These are the activations of a small network on made-up records, seen along a few directions, one row for each record.
After each row come some of the record's fields: BUKO, RETO, MEDUM, LANIT, KITOT, NOVAP.
Other fields move the rows too, some of them a lot.
(in the rows, 500 means zero)
Random noise pushes rows far along 16 fixed directions. That doesn't count. These rows show it; they differ only by the noise:
[442 446 534 656 221 403 424 488 414 429 459 664 241 720 334 529 865 755
 526 523 481 490 375 636 461 456 517 327 412 716 550 530 465 622 625 607
 703 545]
[695 515 421 321 684 740 677 412 419 453 344 304 655 386 281 462 435 382
 863 433 476 315 455 565 594 249 354 524 651 362 440 469 330 503 303 618
 567 718]
[554 411 529 478 410 420 490 425 543 583 485 372 271 469 470 462 534 460
 681 476 459 521 625 490 508 455 445 477 499 568 532 559 545 563 543 406
 714 379]
[456 461 611 347 585 494 387 595 568 517 397 394 408 432 545 592 522 428
 439 513 388 454 553 502 529 582 443 529 500 530 359 511 679 465 520 251
 301 365]
[436 503 498 577 547 456 527 437 394 155 598 532 591 565 413 521 598 368
 518 434 604 422 502 582 716 576 518 308 433 711 338 603 547 766 617 581
 707 681]
[593 407 413 428 607 614 600 350 518 429 519 432 626 550 516 495 316 459
 658 416 702 542 462 536 514 444 489 292 510 565 398 435 617 671 639 502
 644 789]
[520 413 483 688 557 467 420 469 553 549 570 572 466 517 446 466 394 454
 446 260 544 470 397 586 503 434 518 572 328 595 476 412 596 433 374 545
 630 396]
[488 581 693 359 201 627 421 709 439 285 202 493 462 582 395 446 724 674
 425 556 479 358 456 639 554 598 409 312 453 567 436 422 339 650 533 421
 314 673]
[534 493 598 400 419 668 516 608 455 533 415 368 466 466 538 298 438 539
 629 307 514 361 469 526 469 508 433 480 431 521 384 410 373 525 329 554
 549 575]
[545 594 415 533 536 648 405 631 561 562 437 550 587 382 326 464 485 414
 556 434 437 427 604 590 650 393 420 710 432 338 600 342 330 431 329 631
 537 577]
[435 488 663 335 246 418 644 433 433 459 495 318 697 240 501 439 555 389
 648 557 399 607 583 479 531 376 517 514 547 556 447 551 156 511 344 451
 670 209]
[562 592 553 377 553 482 339 538 563 421 455 540 565 478 541 445 489 621
 449 688 466 524 542 644 546 397 460 372 450 417 354 444 468 377 506 533
 316 698]
[441 431 481 467 524 674 534 546 450 496 542 523 449 559 620 410 404 481
 494 427 496 331 493 584 385 638 583 515 551 514 547 469 463 572 513 458
 535 557]
[481 678 552 513 325 600 555 406 455 196 397 618 715 595 371 551 592 532
 414 356 542 495 217 475 545 348 442 450 510 498 534 532 379 492 351 528
 278 542]
[493 493 353 626 606 395 448 613 563 475 651 796 466 363 543 487 336 355
 407 687 332 596 814 475 616 805 536 649 408 266 683 567 584 553 478 627
 671 506]
[413 331 558 393 157 612 619 556 497 636 373 454 422 445 483 519 606 522
 651 437 458 647 543 399 419 642 503 428 488 600 573 422 450 717 561 392
 708 395]
[510 263 416 518 618 517 522 522 555 564 353 522 445 344 308 720 524 376
 586 560 358 530 458 520 542 530 467 644 604 524 636 407 636 657 485 447
 611 356]
[368 421 493 470 391 493 515 661 527 762 502 568 429 404 623 588 463 610
 527 446 406 678 474 303 331 614 488 724 463 443 595 436 557 512 423 515
 560 278]

[535 458 527 421 589 425 602 522 475 405 506 387 685 363 610 471 351 479
 565 562 553 532 483 429 535 563 483 442 551 518 370 493 518 686 443 609
 573 563]
BUKO: sufum / RETO: leta / MEDUM: zuf / LANIT: zefek / KITOT: met / NOVAP: mevud
[435 506 538 499 300 585 459 545 562 542 550 386 184 443 712 230 456 413
 573 472 436 441 673 354 465 665 519 620 625 508 771 549 359 657 459 444
 595 347]
BUKO: sufum / RETO: mosu / MEDUM: zuf / LANIT: zefek / KITOT: vof / NOVAP: ser
[657 335 566 620 200 501 546 408 537 569 362 551 302 507 398 292 498 550
 522 526 446 491 506 666 399 472 557 368 419 537 658 433 367 482 388 483
 688 380]
BUKO: kaved / RETO: dabe / MEDUM: zuf / LANIT: nagi / KITOT: vof / NOVAP: zotu
[685 592 416 458 490 470 600 473 454 524 390 637 712 473 243 571 498 591
 616 678 463 598 581 579 568 325 404 453 406 250 502 508 391 323 444 646
 561 675]
BUKO: sufum / RETO: dabe / MEDUM: zuf / LANIT: nagi / KITOT: rud / NOVAP: mevud
[543 608 526 395 564 425 581 406 458 518 522 498 666 461 551 577 494 581
 509 669 489 615 470 453 463 346 509 481 553 396 384 596 464 317 423 544
 376 478]
BUKO: kaved / RETO: mosu / MEDUM: zuf / LANIT: zefek / KITOT: met / NOVAP: mevud
[463 510 552 405 500 553 378 521 579 627 561 367 530 400 603 365 471 418
 519 508 487 486 691 596 549 431 532 514 447 512 428 390 348 359 518 410
 510 462]
BUKO: sufum / RETO: leta / MEDUM: zuf / LANIT: nagi / KITOT: rud / NOVAP: mevud
[613 598 530 371 557 290 711 591 289 499 339 355 816 473 237 789 514 603
 577 559 625 470 463 543 535 322 352 588 430 452 303 572 438 458 547 444
 580 464]
BUKO: sufum / RETO: dabe / MEDUM: zuf / LANIT: zefek / KITOT: vof / NOVAP: ser
[627 460 492 503 452 414 413 491 648 527 365 552 230 577 465 558 461 522
 443 568 438 554 644 464 505 642 411 400 473 432 597 549 817 536 680 278
 418 504]
BUKO: sufum / RETO: dabe / MEDUM: pobig / LANIT: nagi / KITOT: vof / NOVAP: ser
[506 453 546 445 541 555 681 347 437 469 585 430 507 582 648 434 210 331
 436 340 577 375 533 519 367 614 587 446 473 500 477 660 585 415 536 209
 520 368]
BUKO: sufum / RETO: dabe / MEDUM: zuf / LANIT: nagi / KITOT: rud / NOVAP: mevud
[467 291 428 448 708 669 679 358 366 596 625 523 398 647 596 485 466 471
 587 336 423 362 363 486 273 596 595 390 604 554 412 609 624 371 503 481
 484 527]
BUKO: kaved / RETO: dabe / MEDUM: pobig / LANIT: nagi / KITOT: met / NOVAP: ser
[392 479 412 471 569 580 696 374 360 570 588 538 610 603 420 720 553 381
 510 387 506 460 482 503 430 524 610 548 493 517 460 655 592 386 580 324
 569 363]
BUKO: kaved / RETO: dabe / MEDUM: pobig / LANIT: zefek / KITOT: rud / NOVAP: mevud
[521 446 370 483 639 569 619 486 390 586 515 642 404 577 556 552 392 633
 550 517 395 413 338 454 256 552 512 617 655 354 669 560 565 455 467 580
 485 525]
BUKO: sufum / RETO: dabe / MEDUM: pobig / LANIT: nagi / KITOT: vof / NOVAP: ser
[505 500 576 469 427 547 479 747 400 401 285 505 561 557 351 538 628 582
 368 531 516 309 504 644 551 647 441 487 446 517 449 392 365 580 526 477
 371 610]
BUKO: kaved / RETO: leta / MEDUM: zuf / LANIT: nagi / KITOT: met / NOVAP: ser
[597 507 567 397 411 502 375 468 613 655 527 502 278 527 682 251 420 580
 498 649 416 549 758 578 419 575 546 304 383 376 452 519 514 268 548 375
 436 546]
BUKO: sufum / RETO: leta / MEDUM: zuf / LANIT: nagi / KITOT: rud / NOVAP: mevud
[597 627 494 278 788 513 483 809 521 566 417 299 659 309 603 527 201 461
 548 469 575 461 684 322 598 677 291 683 443 274 286 444 681 568 453 502
 370 673]
BUKO: sufum / RETO: dabe / MEDUM: pobig / LANIT: zefek / KITOT: vof / NOVAP: ser
[512 374 484 450 270 571 672 472 540 658 468 690 541 527 585 522 382 559
 471 461 466 806 492 287 321 742 546 332 405 381 583 481 614 463 524 410
 485 468]
BUKO: sufum / RETO: leta / MEDUM: zuf / LANIT: nagi / KITOT: rud / NOVAP: ser
[578 480 449 589 631 469 409 433 640 393 537 646 486 552 575 492 347 468
 341 518 499 552 449 471 503 583 509 404 495 429 516 481 741 497 509 467
 319 602]
BUKO: sufum / RETO: leta / MEDUM: zuf / LANIT: nagi / KITOT: vof / NOVAP: ser
[579 283 492 632 592 418 368 584 658 472 483 744 509 342 522 431 284 472
 327 546 416 706 508 503 557 763 503 374 280 483 458 334 763 552 412 625
 532 561]
BUKO: sufum / RETO: dabe / MEDUM: pobig / LANIT: nagi / KITOT: rud / NOVAP: mevud
[537 242 559 451 493 753 446 338 636 494 405 370 349 479 593 317 398 386
 539 369 461 416 308 580 377 456 574 359 689 667 581 321 516 559 405 361
 373 467]
BUKO: kaved / RETO: mosu / MEDUM: pobig / LANIT: nagi / KITOT: vof / NOVAP: ser
[485 385 544 460 567 449 613 518 378 539 412 460 443 477 376 635 659 503
 584 407 330 389 310 458 402 498 441 580 595 567 431 563 524 463 360 511
 463 325]
BUKO: sufum / RETO: dabe / MEDUM: pobig / LANIT: nagi / KITOT: met / NOVAP: ser
[477 418 516 457 427 611 606 487 472 576 432 302 509 503 465 518 539 454
 649 341 558 386 455 477 449 455 497 572 639 608 546 419 418 696 517 428
 593 440]
BUKO: kaved / RETO: leta / MEDUM: pobig / LANIT: nagi / KITOT: met / NOVAP: mevud
[583 611 548 536 363 329 589 433 450 499 495 537 430 721 600 547 383 770
 382 464 594 542 309 371 236 458 447 542 518 421 624 648 539 366 522 398
 323 364]
BUKO: sufum / RETO: mosu / MEDUM: pobig / LANIT: zefek / KITOT: vof / NOVAP: ser
[615 469 504 554 495 477 561 326 466 332 524 583 521 586 382 405 560 385
 456 522 442 424 546 616 570 521 547 289 468 482 446 632 449 387 452 483
 470 556]
BUKO: kaved / RETO: leta / MEDUM: zuf / LANIT: zefek / KITOT: met / NOVAP: ser
[376 679 467 547 624 264 385 398 454 180 718 651 699 539 497 633 667 431
 321 755 498 541 579 634 691 442 609 381 498 575 350 691 521 483 699 536
 459 571]
BUKO: sufum / RETO: dabe / MEDUM: pobig / LANIT: zefek / KITOT: vof / NOVAP: ser
[469 471 496 464 710 422 265 487 574 616 587 473 265 464 595 475 503 513
 473 617 327 374 563 688 421 366 539 596 588 497 539 504 549 312 559 405
 449 380]
BUKO: sufum / RETO: dabe / MEDUM: pobig / LANIT: nagi / KITOT: rud / NOVAP: mevud
[514 647 475 324 380 705 465 509 656 431 376 497 664 376 623 446 373 524
 482 676 487 610 518 438 471 402 503 561 742 279 779 351 331 585 492 466
 245 648]
BUKO: sufum / RETO: dabe / MEDUM: pobig / LANIT: zefek / KITOT: vof / NOVAP: ser
[683 467 457 485 530 446 455 629 576 419 314 641 558 498 400 573 359 620
 394 640 564 631 561 537 569 629 358 359 406 365 558 379 612 592 628 519
 390 778]
BUKO: kaved / RETO: dabe / MEDUM: pobig / LANIT: nagi / KITOT: met / NOVAP: ser
[495 449 436 447 546 582 712 523 388 694 538 472 433 517 612 469 366 474
 579 474 448 381 568 465 305 678 586 633 562 366 553 610 543 472 456 430
 626 395]
BUKO: sufum / RETO: dabe / MEDUM: zuf / LANIT: zefek / KITOT: vof / NOVAP: zotu
[482 619 525 462 448 517 569 383 499 390 643 488 455 546 655 371 422 336
 528 396 476 518 617 307 535 623 483 409 512 444 481 727 542 469 447 418
 448 480]
BUKO: sufum / RETO: mosu / MEDUM: zuf / LANIT: nagi / KITOT: vof / NOVAP: ser
[622 670 358 677 465 555 456 394 558 302 492 548 329 669 424 420 546 571
 586 514 623 430 422 415 572 391 382 543 659 402 802 571 469 676 516 706
 461 762]
BUKO: sufum / RETO: mosu / MEDUM: pobig / LANIT: zefek / KITOT: sipod / NOVAP: ser
[528 492 323 638 723 555 576 420 443 467 554 673 570 541 409 602 447 495
 457 592 476 385 358 612 439 423 584 657 638 363 683 498 477 424 448 624
 473 539]
BUKO: sufum / RETO: leta / MEDUM: zuf / LANIT: nagi / KITOT: sipod / NOVAP: ser
[482 542 499 469 517 553 416 649 454 552 465 580 481 482 611 383 513 829
 565 593 516 535 280 479 380 422 463 504 483 483 447 371 394 522 368 863
 472 720]
BUKO: sufum / RETO: mosu / MEDUM: zuf / LANIT: zefek / KITOT: rud / NOVAP: mevud
[622 367 531 570 481 519 602 418 483 280 353 533 637 613 395 546 397 496
 319 467 617 359 299 680 447 570 554 364 557 596 544 413 545 661 531 365
 397 536]
BUKO: kaved / RETO: leta / MEDUM: pobig / LANIT: zefek / KITOT: met / NOVAP: mevud
[634 405 569 488 448 266 415 497 600 764 417 475 432 580 484 607 399 682
 379 577 548 659 537 616 346 432 498 404 299 508 360 420 718 247 634 263
 446 360]
BUKO: sufum / RETO: mosu / MEDUM: pobig / LANIT: nagi / KITOT: vof / NOVAP: ser
[330 439 386 482 549 596 621 484 413 613 619 536 602 432 516 622 595 509
 678 392 472 636 358 323 413 454 529 604 583 555 524 473 471 579 484 689
 685 474]
BUKO: sufum / RETO: dabe / MEDUM: pobig / LANIT: nagi / KITOT: rud / NOVAP: mevud
[426 400 439 664 459 527 464 529 525 515 525 695 414 570 427 564 640 470
 385 443 421 513 481 525 515 644 567 509 479 556 625 442 566 572 548 506
 546 445]
BUKO: kaved / RETO: leta / MEDUM: zuf / LANIT: nagi / KITOT: met / NOVAP: mevud
[463 348 535 537 516 536 287 436 685 429 501 560 459 380 544 404 524 375
 376 602 351 507 491 694 541 481 646 393 568 616 507 349 538 502 480 441
 433 444]
BUKO: sufum / RETO: dabe / MEDUM: pobig / LANIT: zefek / KITOT: vof / NOVAP: ser
[443 511 580 648 264 520 345 441 614 404 479 515 229 647 630 359 545 662
 382 410 635 540 275 439 417 465 512 441 528 673 691 448 550 629 513 502
 386 464]
BUKO: sufum / RETO: mosu / MEDUM: zuf / LANIT: zefek / KITOT: sipod / NOVAP: ser

Here are new rows. What are their fields?
[592 571 432 522 505 507 595 321 437 250 476 692 399 527 483 420 497 508
 523 776 372 503 468 465 511 551 511 415 635 304 682 738 456 500 397 653
 439 613]
BUKO: kaved / RETO: mosu / MEDUM: zuf / LANIT: zefek / KITOT: rud / NOVAP: mevud
[462 579 497 478 519 481 455 376 523 386 474 564 676 581 396 692 701 613
 480 498 557 679 220 419 555 252 455 346 514 583 355 495 583 436 544 552
 278 594]
BUKO: sufum / RETO: leta / MEDUM: zuf / LANIT: zefek / KITOT: vof / NOVAP: ser
[275 514 645 397 446 392 436 541 535 427 649 296 715 284 731 469 507 395
 468 477 590 652 536 398 576 489 590 496 492 730 270 444 424 648 521 473
 564 329]
BUKO: sufum / RETO: leta / MEDUM: zuf / LANIT: zefek / KITOT: vof / NOVAP: ser
[522 530 506 465 440 744 421 444 570 437 432 497 385 608 482 369 594 496
 573 402 498 471 441 487 538 488 469 325 513 525 500 442 524 511 490 531
 372 712]
BUKO: sufum / RETO: mosu / MEDUM: pobig / LANIT: nagi / KITOT: rud / NOVAP: mevud
[716 483 534 633 293 359 593 494 414 374 266 464 238 616 245 462 600 651
 607 550 550 373 438 530 507 510 376 459 524 532 672 591 484 727 479 550
 675 502]
BUKO: sufum / RETO: mosu / MEDUM: zuf / LANIT: zefek / KITOT: vof / NOVAP: ser
[639 581 506 487 310 397 663 290 512 391 494 513 500 539 479 457 438 467
 592 423 502 652 514 296 498 500 420 357 477 403 525 715 593 484 449 440
 524 466]
BUKO: sufum / RETO: dabe / MEDUM: pobig / LANIT: zefek / KITOT: vof / NOVAP: ser
[576 655 353 537 692 579 472 579 514 432 461 554 426 551 412 589 448 394
 454 568 512 365 670 456 659 595 376 696 558 248 682 581 566 498 571 472
 350 640]
BUKO: kaved / RETO: leta / MEDUM: zuf / LANIT: nagi / KITOT: sipod / NOVAP: ser
[463 468 560 541 521 406 493 550 425 433 480 492 593 414 281 567 715 423
 561 470 458 529 536 525 736 514 469 416 290 633 230 517 532 518 425 629
 674 495]
BUKO: sufum / RETO: leta / MEDUM: zuf / LANIT: zefek / KITOT: rud / NOVAP: mevud
[462 445 589 617 464 360 461 497 395 362 556 490 207 520 424 388 704 446
 563 480 417 378 561 540 629 613 482 386 370 687 389 670 513 577 479 597
 743 422]
BUKO: sufum / RETO: leta / MEDUM: zuf / LANIT: nagi / KITOT: rud / NOVAP: mevud
[507 596 573 375 523 466 487 531 370 456 459 513 240 660 589 475 589 672
 481 621 385 349 513 505 394 579 446 437 514 409 449 726 532 331 537 415
 308 499]
BUKO: kaved / RETO: leta / MEDUM: zuf / LANIT: nagi / KITOT: rud / NOVAP: mevud
[535 426 657 440 339 586 507 500 535 395 334 395 398 591 552 448 477 479
 397 391 569 405 384 474 429 644 482 366 559 640 528 473 572 634 526 233
 315 449]
BUKO: sufum / RETO: mosu / MEDUM: zuf / LANIT: zefek / KITOT: vof / NOVAP: ser
[443 665 522 381 637 522 505 403 501 267 493 496 474 534 587 595 555 446
 486 504 427 495 380 275 548 540 406 460 606 428 387 767 738 469 463 442
 157 530]
BUKO: sufum / RETO: dabe / MEDUM: pobig / LANIT: zefek / KITOT: rud / NOVAP: mevud
[536 496 615 277 430 443 641 499 409 378 414 446 583 434 567 505 466 539
 542 756 405 513 600 510 437 608 496 350 594 414 448 640 428 544 565 367
 435 513]
BUKO: sufum / RETO: dabe / MEDUM: pobig / LANIT: nagi / KITOT: rud / NOVAP: mevud
[527 392 571 368 313 605 506 474 523 510 409 515 434 366 520 328 545 580
 670 532 389 737 481 418 512 503 443 221 418 525 436 431 429 538 410 650
 592 628]
BUKO: kaved / RETO: dabe / MEDUM: pobig / LANIT: nagi / KITOT: rud / NOVAP: mevud
[590 408 491 384 771 476 547 615 438 533 358 338 613 293 333 620 510 412
 617 667 395 357 554 629 587 443 445 644 646 452 455 437 409 533 448 528
 509 512]
BUKO: sufum / RETO: dabe / MEDUM: pobig / LANIT: zefek / KITOT: met / NOVAP: ser
[479 434 351 532 744 527 498 329 518 632 584 581 535 566 380 684 631 426
 540 568 451 567 480 577 533 357 580 462 503 496 367 533 696 316 580 507
 484 535]
BUKO: kaved / RETO: mosu / MEDUM: zuf / LANIT: nagi / KITOT: vof / NOVAP: zotu
[679 440 573 534 448 615 495 523 508 483 304 464 385 416 396 284 396 509
 537 450 393 305 416 629 467 455 441 547 496 413 638 389 306 411 198 542
 463 451]
BUKO: sufum / RETO: leta / MEDUM: zuf / LANIT: nagi / KITOT: rud / NOVAP: mevud
[507 616 540 492 605 401 490 638 338 291 455 585 586 543 483 537 467 660
 379 514 474 324 296 563 448 503 420 575 523 450 460 552 462 506 406 620
 363 559]
BUKO: sufum / RETO: dabe / MEDUM: pobig / LANIT: nagi / KITOT: vof / NOVAP: ser
[439 400 589 392 629 593 470 550 523 623 494 326 378 348 580 415 506 337
 607 370 298 398 492 429 485 545 496 597 558 556 335 489 555 438 303 443
 442 317]
BUKO: sufum / RETO: mosu / MEDUM: pobig / LANIT: nagi / KITOT: vof / NOVAP: ser
